These are the activations of a small neural network, seen along a few directions. Each row is one input.
In each table, some parts of the input vary, and every possible input appears once, in random order.
A made-up example of a description, with smaller parts first: one of 6 places along a line, together with either a single point or one of 11 places along a line or (one of 3 separate values, together with one of 5 places around a ring).
Shared parts are said once, and a part with two or three values counts as separate values.
In the rows, zero is written as 100.

Other details of the inputs shift rows strongly along three fixed directions, in all tables alike. That doesn't count.

A family of inputs:
row 1: 82,109,111,105,71,147,87,98,54,123,116,115
row 2: 69,97,99,112,105,83,130,101,122,88,80,88
row 3: 36,89,72,107,87,121,88,99,110,92,112,86
row 4: 122,115,92,84,94,81,98,89,89,68,101,90
row 5: 118,90,134,111,112,126,102,91,70,103,86,96
row 6: 127,90,90,102,99,89,84,108,105,84,95,101
row 7: 71,111,114,92,112,79,113,83,128,66,96,85
row 8: 130,105,81,99,105,96,111,108,100,94,106,93
row 9: 111,91,135,94,113,99,105,83,66,122,92,111
row 10: 115,111,135,94,122,115,103,89,81,126,88,111
row 11: 121,99,80,108,111,93,90,111,95,86,90,94
row 12: 116,89,140,88,106,105,106,86,75,120,93,115
row 13: 130,99,82,80,92,93,107,95,104,98,90,106
row 14: 70,93,105,114,103,74,121,98,127,90,84,95
row 15: 41,93,83,100,64,109,96,102,118,99,116,105
row 16: 125,105,89,84,102,79,91,101,111,107,94,110
row 17: 120,114,79,90,115,82,96,104,100,108,90,103
row 18: 68,100,100,113,108,83,126,103,125,89,81,91
row 19: 126,101,79,100,105,88,112,108,91,95,106,87
row 20: 124,110,82,102,114,87,103,114,99,98,108,93
row 21: 86,110,56,85,79,103,65,101,85,117,126,118
row 22: 92,98,57,76,62,111,74,99,85,111,125,115
row 23: 111,98,130,93,119,109,111,89,65,121,88,108
row 24: 129,116,84,102,111,94,101,111,109,100,106,93
row 25: 124,109,78,88,108,91,105,99,102,100,90,109
row 26: 61,84,147,99,123,108,136,73,94,116,80,92
row 27: 97,116,66,90,73,124,70,114,103,111,140,105
row 28: 120,100,81,90,106,74,97,97,96,103,95,109
row 29: 124,99,85,103,106,77,101,108,98,96,111,96
row 30: 112,100,138,114,126,115,88,101,73,111,88,96
row 31: 127,93,91,103,102,88,81,110,108,86,95,101
row 32: 121,90,143,106,112,126,94,97,82,102,90,106
row 33: 82,78,105,104,101,101,118,93,135,77,82,82
row 34: 129,112,83,101,111,95,105,111,106,96,107,96
row 35: 119,108,89,109,97,74,95,112,98,96,93,107
row 36: 71,90,100,114,123,91,110,100,129,83,82,81
row 37: 69,104,102,114,111,82,123,103,128,91,81,91
row 38: 124,110,95,102,90,79,91,115,110,98,92,107
row 39: 116,100,143,109,119,101,98,98,76,122,109,98
row 40: 68,81,153,117,124,125,123,82,104,99,79,86
row 41: 125,98,86,84,99,80,98,98,105,100,95,113
row 42: 121,127,97,85,104,79,87,97,100,74,103,94
row 43: 43,99,75,108,91,129,83,99,122,94,113,93
row 44: 80,92,112,102,110,82,117,99,144,96,103,84
row 45: 80,80,105,105,105,101,115,95,138,77,83,85
row 46: 128,111,87,83,103,90,96,101,115,104,92,110
row 47: 116,90,139,107,113,103,109,95,68,116,109,98
row 48: 87,99,118,101,85,154,62,101,70,116,122,115
row 49: 125,114,78,89,111,91,102,99,105,103,91,109
row 50: 127,113,92,101,91,91,100,114,111,92,91,111
row 51: 90,109,65,96,57,110,69,115,89,104,125,120
row 52: 128,103,88,98,81,94,108,109,103,90,88,105
row 53: 69,95,98,111,100,84,131,98,120,88,79,84
row 54: 122,95,79,89,99,75,103,93,91,102,93,103
row 55: 133,107,90,95,103,95,102,111,113,94,110,100
row 56: 112,111,148,90,109,105,101,81,64,88,101,99
row 57: 95,106,65,91,72,113,68,113,94,109,144,109
row 58: 128,84,88,100,92,90,90,105,100,83,92,94
row 59: 123,93,78,106,105,92,95,107,90,85,88,87
row 60: 109,113,140,113,113,107,102,106,72,119,86,106
row 61: 111,101,139,96,120,98,95,89,75,129,92,111
row 62: 84,104,113,81,81,147,78,91,67,130,123,127
row 63: 124,103,80,101,107,88,109,110,93,95,106,90
row 64: 70,90,104,113,100,73,124,97,124,89,83,91
row 65: 128,106,89,99,85,92,106,110,105,90,89,108
row 66: 29,90,134,90,91,133,93,77,99,130,118,114
row 67: 86,101,60,104,80,111,53,110,86,100,126,106
row 68: 115,105,137,111,104,117,113,99,71,111,86,109
row 69: 90,99,58,97,70,108,78,105,79,108,141,98
row 70: 114,113,140,113,110,116,107,101,77,114,88,112
row 71: 28,95,140,109,80,134,94,91,98,122,116,112
row 72: 89,103,117,95,81,150,81,101,68,124,140,114
row 73: 91,114,65,95,59,122,75,115,94,102,122,120
row 74: 122,99,87,109,109,82,77,109,102,93,93,94
row 75: 77,84,110,108,110,87,101,98,143,86,86,85
row 76: 80,92,98,106,110,95,137,91,130,89,97,77
row 77: 127,86,89,100,95,90,87,108,102,84,93,98
row 78: 125,106,77,87,105,92,108,97,99,100,89,105
row 79: 74,93,99,107,120,87,130,100,127,91,100,81
row 80: 41,109,86,101,70,119,92,105,132,104,113,104
row 81: 125,102,87,103,108,77,97,109,100,99,111,96
row 82: 78,96,104,88,111,91,122,88,144,96,85,100
row 83: 73,103,101,113,105,92,129,99,132,88,81,95
row 84: 126,104,75,86,100,93,110,95,97,100,88,102
row 85: 34,101,69,90,90,113,97,91,113,109,115,101
row 86: 46,91,83,96,78,113,95,99,123,102,135,97
row 87: 97,105,62,88,67,125,81,110,94,103,139,105
row 88: 75,85,107,106,89,80,127,96,131,87,83,92
row 89: 84,86,105,99,101,95,134,93,137,87,99,81
row 90: 95,100,62,89,65,114,74,111,89,106,143,105
row 91: 126,101,81,107,109,100,92,108,102,84,90,97
row 92: 117,103,139,113,122,124,90,98,81,110,88,99
row 93: 121,97,146,106,114,124,88,100,88,108,90,103
row 94: 114,116,141,113,110,115,104,102,80,118,87,109
row 95: 111,94,140,113,98,99,108,94,63,113,89,106
row 96: 110,106,144,114,108,97,96,102,74,120,91,110
row 97: 120,103,137,107,119,120,113,97,76,114,105,101
row 98: 122,92,85,108,107,82,84,107,96,86,94,97
row 99: 72,76,101,113,111,82,110,94,125,81,85,82
row 100: 131,91,89,95,92,84,106,105,102,93,109,93
row 101: 78,90,100,86,104,92,128,85,138,94,84,97
row 102: 124,113,84,102,114,86,100,114,102,102,106,89
row 103: 27,108,141,91,92,134,93,74,84,95,127,99
row 104: 120,111,78,89,114,83,99,103,97,104,91,106
row 105: 123,86,83,107,98,84,89,102,91,86,92,90
Description of these inputs: one of 5 places along a line, together with either a single point or (one of 4 separate values, together with one of 5 places around a ring).
The inputs of row 18 and row 2 match in every part but the place on the line of 5. If row 28 is changed in the same way as row 18 into row 2, which row does it become? -> row 9
The inputs of row 40 and row 92 match in every part but the place on the line of 5. If row 3 is changed in the same way as row 40 into row 92, which row does it become? -> row 30
Which other rows does row 70 become when the choice among 4 separate values takes its other values? List them by row number. -> row 34, row 43, row 49
Which other rows does row 95 become when the place on the ring of 5 takes its other values? List them by row number. -> row 1, row 52, row 53, row 88
Which other rows does row 14 become when the place on the line of 5 takes its other values? List them by row number. -> row 35, row 64, row 95, row 96

A family of inputs:
row 106: 58,111,89,88,85,101,104,99,118,109,127,100
row 107: 51,99,81,96,78,94,101,90,103,104,110,106
row 108: 76,110,40,118,95,93,76,118,87,93,122,82
row 109: 125,114,75,95,91,109,96,111,79,119,102,117
row 110: 65,97,92,100,75,117,100,104,122,92,125,93
row 111: 138,105,80,106,75,99,92,122,84,95,100,108
row 112: 118,91,104,83,119,81,114,87,110,94,91,94
row 113: 60,96,95,98,78,105,87,96,118,84,122,96
row 114: 117,90,115,98,115,82,96,98,116,78,87,95
row 115: 100,100,105,92,105,93,97,90,80,108,87,110
row 116: 103,95,124,90,131,98,123,84,118,108,84,92
row 117: 132,99,93,93,78,107,79,104,82,91,119,103
row 118: 118,105,108,106,110,97,83,105,105,94,84,104
row 119: 137,101,70,88,108,94,101,100,102,105,93,104
row 120: 116,114,103,100,125,65,124,102,131,99,75,98
row 121: 117,99,114,106,94,83,91,102,96,87,94,103
row 122: 93,101,129,99,107,133,114,90,81,128,107,111
row 123: 86,85,143,115,107,83,124,91,112,84,71,93
row 124: 100,85,132,109,88,114,103,95,76,100,93,103
row 125: 116,96,110,101,104,88,83,101,98,88,87,103
row 126: 134,116,87,108,99,88,86,119,110,91,92,107
row 127: 96,108,126,95,117,109,93,89,86,125,93,111
row 128: 110,90,107,108,102,117,93,104,94,102,83,104
row 129: 115,90,105,106,101,90,89,103,92,87,80,106
row 130: 82,105,129,98,111,122,96,88,73,128,89,113
row 131: 53,92,92,117,91,75,127,106,156,77,83,85
row 132: 90,94,150,111,114,91,126,98,127,89,90,91
row 133: 91,95,138,88,99,116,107,78,74,120,117,104
row 134: 113,109,119,105,105,112,92,108,105,99,103,105
row 135: 137,107,86,96,107,94,78,111,112,86,95,101
row 136: 101,75,132,104,108,113,108,88,96,92,87,96
row 137: 104,114,105,102,106,101,107,103,90,118,91,114
row 138: 83,102,133,119,130,117,90,97,64,112,124,83
row 139: 120,118,105,91,115,93,106,103,105,109,102,108
row 140: 29,102,104,123,110,119,85,97,85,111,129,79
row 141: 91,95,136,116,96,137,101,104,82,117,94,109
row 142: 122,98,77,114,134,74,112,109,108,78,105,66
row 143: 57,100,107,104,87,137,96,99,120,102,119,95
row 144: 106,100,111,84,112,94,93,88,90,106,105,107
row 145: 129,93,90,107,95,81,122,112,125,79,90,91
row 146: 124,94,107,110,109,101,119,108,121,89,84,95
row 147: 109,91,103,85,106,105,107,86,84,104,97,104
row 148: 79,109,54,86,66,112,99,105,101,110,131,104
row 149: 44,107,101,101,81,109,109,94,101,119,111,107
row 150: 118,104,99,98,96,89,121,104,91,111,92,105
row 151: 81,92,60,97,58,116,81,102,101,87,128,101
row 152: 130,118,82,85,97,112,92,107,87,116,119,112
row 153: 123,108,84,104,90,112,69,114,82,100,92,113
row 154: 109,74,109,108,115,74,123,97,128,74,60,86
row 155: 119,104,71,119,108,104,85,116,57,102,113,86
row 156: 108,108,122,108,92,97,94,111,96,99,100,105
row 157: 124,115,87,110,85,111,77,120,84,104,98,115
row 158: 68,88,50,89,93,77,112,94,134,86,89,92
row 159: 107,105,115,86,102,89,102,89,88,104,110,105
row 160: 123,101,79,90,80,95,94,100,68,111,107,114
row 161: 75,89,73,102,89,119,94,100,128,88,102,93
row 162: 87,95,126,97,108,129,102,88,74,131,91,110
row 163: 133,104,86,92,93,121,72,108,91,98,108,103
row 164: 80,114,52,85,72,83,79,100,102,98,123,108
row 165: 105,113,115,97,100,87,105,101,92,116,104,110
row 166: 93,103,138,91,100,121,114,90,80,125,119,105
row 167: 28,90,111,94,112,86,116,77,137,97,90,91
row 168: 111,78,116,99,121,78,120,92,137,70,77,81
row 169: 139,97,73,87,98,68,119,97,106,87,93,96
row 170: 86,111,49,83,103,79,94,101,145,90,104,95
row 171: 106,95,99,118,123,107,105,104,72,99,111,76
What do these inputs look like to the network? -> one of 6 places around a ring, together with either a single point or (one of 2 separate values, together with one of 5 places around a ring)
The inputs of row 136 and row 154 match in every part but the place on the ring of 6. If row 148 is changed in the same way as row 136 into row 154, which row does it become? -> row 150
The inputs of row 121 and row 117 match in every part but the place on the ring of 6. If row 140 is changed in the same way as row 121 into row 117, which row does it become? -> row 142
Which other rows does row 158 become when the place on the ring of 6 takes its other values? List them by row number. -> row 112, row 115, row 144, row 147, row 167
Which other rows does row 170 become when the place on the ring of 5 takes its other values? List them by row number. -> row 106, row 139, row 144, row 159
Which other rows agree with row 115 in the place on the ring of 6? List them by row number. -> row 107, row 108, row 123, row 129, row 130, row 131, row 137, row 149, row 153, row 157
